A small network was shown many inputs. Here are its activations along a few directions, one row for each input.
In each table, some parts of the input vary, and every possible input appears once, in random order.
A made-up example of a description, with smaller parts first: one of 3 separate values, together with either a single point or one of 11 places around a ring or (one of 4 places along a line, together with one of 8 places around a ring).
Shared parts are said once, and a part with two or three values counts as separate values.

Other details of the inputs vary at random and push rows far along three fixed directions, the same in every table; ignore that.

Table:
x1: [ 26 -14  20 119 -13  22   1 -89  14 -37 -20  18   9]
x2: [ -78   11   58 -104   55  -80   31  -10  118   -9    7   45   49]
x3: [ 54  -5  36 110 -18 -12 -46 -58  -1 -55 -20   0  53]
x4: [-52   0 -25   5  66   2  -1  31 -33 -41 -51 -37 -70]
x5: [  -5   56   18  -60   14  -37  -56   19 -102  -61  -57  -64  -53]
x6: [-97  43  34 -48 -24 -43  40 -55 108  11   0  31  29]
x7: [ 60 -60 -28 -22 -52   2  13  57   3  52  66  -1 -20]
x8: [ 59 -12 -56  -8 -66  14  49  56  10  75  22 -23 -20]
x9: [-82  21  31 -60   4 -64  40 -31  93  12   0  58  65]
x10: [-27  15 -49 -11 104   4 -19  42 -49 -20 -39 -12 -27]
x11: [ 35  -3  47  80 -25  50   3 -78  -4 -25 -33  30  -6]
x12: [ 27 -79 -54   4 -44 -20  20  52  18  46  56 -44  -4]
x13: [ 39 -21 -83  19 -48 -18  46  55  26  64  34 -39 -12]
x14: [-103   67   26  -52  -17  -39   54  -49   82   11   18   42   53]
x15: [-64   6  17 -63  80  31 -54  24 -58 -17  -9  -3 -86]
x16: [-74  50  28 -58   0 -57  80 -23  94  -4   1  42  74]
x17: [-74 -20 -10 -12  72  18 -47   7 -43 -23 -13 -41 -63]
x18: [-10  -7  10 -39  97  34 -24  37 -48  -8 -44 -34 -48]
x19: [ 31 -73 -21 -15 -73   8  15  42  -5  72  53 -26 -24]
x20: [ 69 -31  21  93  43  26 -17 -71  22 -29  -6   2  52]
x21: [-49  11  -8 -58  78  25 -15  50 -66 -32 -54   4 -55]
x22: [ 45 -61 -22 -15 -61   1   6  46  -5  67  71   2 -29]
x23: [-25  11  -9  -7  64 -32 -50  61 -47 -61 -53 -54 -27]
x24: [ -7  35 -22 -10  91 -29 -51  65 -43 -40 -61 -57 -16]
x25: [ 97 -10  42  60  39  48 -25 -59   3 -22   2  42  31]
x26: [-57  32   2 -18  47  38   8  25 -85 -17 -40  -7 -64]
x27: [ -37   56   40 -108   25  -31   49  -11   88   26  -24   67   74]
x28: [ 57  21  55  72 -45  39 -61 -69 -19 -43 -12  14  36]
x29: [ 10   0  -3  87  -5  35 -31 -85  -6 -32  11  42  29]
x30: [ 36   7  23  69 -24  68 -31 -87 -23 -23   2  56  20]
x31: [ 52 -47 -69  -9  -9 -30  12  68  23  66  73 -22  -2]
x32: [-42  84  44 -97   9 -24  82 -15  81  27 -18  53  73]
x33: [-61   7  -3 -43  68  27 -25  38 -78 -16 -48   4 -68]
x34: [ 31 -51  36  97  13  22 -23 -83  10 -33   0   9  27]
x35: [ 91   5  56  72 -26  25 -38 -43  -8 -62 -36  14  53]
x36: [-75  23 -25  13  65   7   5  22 -69 -28 -30 -22 -53]
x37: [  6 -13 -58   3 -88 -40 -24  59  -3  43  56 -51   1]
x38: [ 61  31  -5 110  25  35  20 -70  -5 -35  -9  25  59]
x39: [-63  21  25 -67  13 -61  45 -21  99  -6  -6  56  76]
x40: [ 75   1  64  82 -40  23 -44 -56 -17 -43 -27  16  44]
x41: [ 11 -50 -58   4 -50 -11 -11  31  10  55  93 -12 -25]
x42: [ 27 -71 -52  11 -46 -29   6  46  11  59  82 -13 -20]
x43: [  51    7  -61  -17 -113  -99   -8   39  -30   20   47  -79    5]
x44: [ 30  12  36  81 -41  69 -13 -95  -4 -24 -14  30  -9]
x45: [ 18 -53 -28 -19 -79  26  -2  25  -4  68  65 -24 -28]
x46: [-48  35  65 -79 -24 -29  66 -29 104   6 -30  45  37]
x47: [ 13  42   4 -35  69   5 -47  67 -58 -28 -70 -39 -24]
x48: [-70  50  -8 -27  38  53  -9  14 -85 -15 -25  -9 -72]
x49: [ 36  -9 -53  -8 -83  19  61  56 -22  52  44  -6  -7]
x50: [ 48 -71 -26 -19 -65  11  22  50   3  54  47 -27 -12]
Description of these inputs: one of 2 separate values, together with either a single point or (one of 4 places along a line, together with either a single point or one of 5 places around a ring).
Changing only the choice among 2 separate values turns x2 into x7. The same change can be made to x29. Which row results?
> x30
Which other rows does x17 become when the place on the line of 4 takes its other values? List them by row number.
> x12, x20, x34
Which other rows does x35 become when the place on the line of 4 takes its other values? List them by row number.
> x28, x40, x47
Which other rows does x28 become when the choice among 2 separate values takes its other values? List them by row number.
> x37
Which other rows does x11 become when the place on the ring of 5 takes its other values? List them by row number.
> x19, x22, x26, x33

Table:
x51: [  0  21 -38 -27 -25   4   2  45 -34  27   1 -31 -31]
x52: [-39   4  45  -8  60 -12   0 -38  43 -31 -31  21  18]
x53: [ -8  -9 -26  30 -23  19  -3  -9 -26  11  21  -1 -26]
x54: [ 13   8  49   7 -39  14  30 -57  48   5   4  56  47]
x55: [ 16 -26  27   7 -53   4   8 -36  48  22  33  19  17]
x56: [ 16 -13 -48  -3 -53  -2  53  25  27  52  46  14  20]
x57: [ -8  -5  17  65  73  23 -24 -37 -33 -67 -47   4 -11]
x58: [21 -9 -2 22  0  8 28 -7 16 -1 -4 20 25]
x59: [-20  14 -39 -21 -29 -15  -9  39 -26  19   7 -43 -34]
x60: [-24  24  52  -2  19  -6 -28 -41  -7 -51 -38  10  10]
x61: [-52  24 -11 -30  46  19   8   7 -13   6  -3  13 -26]
x62: [ 28  13  -2  32  57  17 -25  10 -52 -44 -51 -26 -20]
x63: [ 51 -34 -37  36 -58  -3 -21  30 -50   5  30 -30 -15]
x64: [ 17  -5  -1   9  84  18 -56  13 -44 -32 -19 -10 -17]
x65: [ -9   2 -20 -70 -52 -24  17  66  -9  45  19 -20 -15]
x66: [-37  -6 -10 -34  94 -18 -58  40 -33 -27 -16 -29 -38]
x67: [-32   7  53 -68   6 -18  40 -27  91  26   3  42  43]
x68: [-17 -41 -25 -26   5   0  -2  40  -7  32  22 -28 -48]
x69: [ 95 -11  15  87 -44  38 -25 -44 -36 -29   6  18  37]
x70: [ 32  -9 -18  48  20  -2 -43  14 -62 -40 -16 -32 -21]
x71: [-43  31   2 -52  -3 -47  11  23  34  11 -15 -30   3]
x72: [  7  24   7 -29  13 -25  -2  20   0 -10 -15  -2  17]
x73: [ 44   3 -40  -7 -69 -14  29  41  18  55  27 -30  12]
x74: [ -6 -12  18  13 -31   6   8 -26  12  -2   7  19   4]
x75: [ -4  23  39  10  24 -35  -4 -34  38 -38 -31   1  41]
x76: [-18   5  37 -30  38  -6  23 -19  52  -3 -19  30  28]
x77: [-14   7  15  20 -29  -5  24 -63  60  12  35  41  46]
x78: [-47  -3  -4 -87   5   2  13  58  -1  42   6 -10 -50]
x79: [-26  18  -5  -5  16  31   2  -4 -31   0  -6  12 -27]
x80: [ 66 -44 -50 116 -51  31   5 -26 -20   7  44   2   9]
Changing only one part turns x69 into x63. The same change can be made to x62. Which row results?
> x75
What do these inputs look like to the network?
> one of 2 separate values, together with either a single point or one of 6 places around a ring or one of 8 places around a ring
